[[133 131 114 127 126 104]
 [126 126 135 120 134 102]] 120

[[130 116 133 114 121 129 127]
 [122 126 145  99 128 133 129]] 128

[[135 149 122 135 127 123]
 [120 107 133 121 128 132]] 121

[[112 152 108 132]
 [107 129 102 132]] 129

[[107 107 107 154 154 154]
 [149 149 149 102 102 102]] 102

[[151 145 143 151]
 [148 145 140 144]] 145

[[128 150 137 127 136 131 131]
 [134 150 137 128 131 138 135]] 131

[[144 133 117 116 123 125]
 [149 131 121 132 139 137]] 132

[[120 122 104 120 132 126 114]
 [111 140 134 112 122 123 132]] 122
---
array([[128, 128, 128, 128, 128, 131, 150, 140, 128, 128],
       [128, 128, 137, 151, 132, 128, 128, 128, 128, 128],
       [128, 128, 128, 128, 128, 128, 128, 138, 151, 131],
       [128, 128, 128, 128, 128, 128, 130, 149, 140, 128],
       [128, 129, 128, 133, 152, 134, 128, 127, 128, 128],
       [128, 128, 128, 128, 128, 127, 137, 151, 132, 128]]) ⇒ 128

array([[101, 150, 105, 106, 104, 154, 148, 106, 127, 129, 128, 149, 121,
        143, 127],
       [122, 130, 128, 137, 121, 133, 122, 123, 136, 105, 141, 111, 132,
        128, 140],
       [127, 130, 138, 132, 127, 132, 121, 131, 145, 102, 135, 107, 143,
        127, 147],
       [118, 124, 117, 112, 120, 139, 118, 122, 119, 132, 136, 136, 121,
        151, 119],
       [118, 137, 135, 108, 120, 136, 129, 126, 148, 111, 114, 120, 149,
        125, 146],
       [115, 123, 116, 139, 115, 127, 120, 115, 121, 116, 141, 118, 118,
        127, 126],
       [127, 129, 127, 129, 127, 128, 130, 127, 127, 127, 127, 128, 127,
        127, 127],
       [126, 133, 127, 127, 125, 129, 132, 125, 130, 122, 123, 128, 128,
        124, 129],
       [121, 155, 136, 105, 124, 147, 152, 130, 156, 116, 112, 129, 152,
        124, 154],
       [112, 145, 113, 114, 113, 150, 140, 115, 128, 127, 133, 143, 124,
        146, 128],
       [120, 129, 120, 133, 120, 143, 121, 122, 125, 119, 154, 125, 123,
        150, 130],
       [117, 125, 119, 117, 118, 133, 123, 120, 123, 128, 129, 131, 124,
        137, 124]]) ⇒ 122

array([[134, 129, 127, 130, 131, 126, 129, 127, 127, 127, 127, 131, 137,
        116, 128, 129],
       [129, 127, 128, 130, 128, 125, 137, 124, 129, 125, 126, 127, 123,
        126, 128, 126],
       [118, 128, 136, 132, 124, 125, 130, 132, 131, 133, 123, 128, 129,
        126, 129, 132],
       [126, 138, 127, 128, 131, 126, 131, 122, 120, 128, 131, 128, 136,
        126, 135, 126],
       [138, 125, 131, 130, 128, 128, 125, 130, 127, 128, 131, 127, 137,
        131, 130, 131],
       [138, 125, 134, 127, 125, 125, 130, 132, 129, 128, 128, 129, 132,
        123, 132, 126],
       [133, 127, 122, 128, 125, 127, 124, 127, 132, 124, 125, 127, 132,
        132, 128, 126],
       [121, 138, 118, 131, 125, 131, 125, 137, 125, 127, 125, 130, 125,
        124, 131, 131],
       [127, 128, 133, 133, 131, 128, 123, 131, 125, 131, 131, 128, 124,
        106, 122, 128]]) ⇒ 129

array([[135, 153, 114, 119, 135, 135],
       [131, 126, 131, 124, 114, 117],
       [140, 131, 126, 135, 129, 133],
       [118, 119, 143, 129, 126, 133],
       [135, 138, 138, 137, 121, 124],
       [135, 123, 134, 124, 123, 136],
       [124, 121, 139, 119, 118, 119]]) ⇒ 131

array([[138, 122, 121, 133, 126, 119, 126, 131, 126, 125],
       [118, 137, 116, 150, 106, 137, 122, 131, 132, 124],
       [125, 129, 125, 143, 111, 147, 112, 147, 101, 144],
       [127, 129, 135, 121, 133, 114, 137, 114, 145, 122],
       [129, 122, 137, 129, 124, 125, 138, 121, 124, 132],
       [116, 147, 127, 138, 116, 135, 131, 127, 131, 134],
       [123, 153, 124, 149, 121, 127, 130, 148, 124, 132],
       [144, 126, 129, 127, 140, 117, 121, 128, 135, 108],
       [123, 131, 133, 126, 125, 126, 131, 121, 132, 126],
       [130, 136, 118, 126, 133, 118, 133, 123, 135, 136],
       [133, 124, 127, 120, 145, 113, 133, 128, 132, 129],
       [135, 109, 141, 122, 136, 103, 137, 127, 135, 129]]) ⇒ 118

array([[136, 115, 122, 113, 137, 149, 117, 132, 125],
       [118, 134, 134, 149, 116, 122, 124, 122, 128],
       [127, 124, 128, 133, 127, 126, 126, 122, 124],
       [127, 133, 130, 128, 127, 125, 130, 132, 130],
       [126, 127, 129, 129, 131, 144, 123, 137, 128],
       [121, 127, 132, 138, 127, 138, 118, 132, 126],
       [122, 129, 129, 135, 125, 137, 121, 130, 127],
       [126, 125, 129, 135, 129, 132, 128, 128, 125],
       [122, 134, 126, 122, 126, 138, 120, 134, 133],
       [129, 125, 129, 127, 138, 139, 133, 140, 126],
       [141, 108, 115, 104, 128, 133, 111, 106, 124]]) ⇒ 118
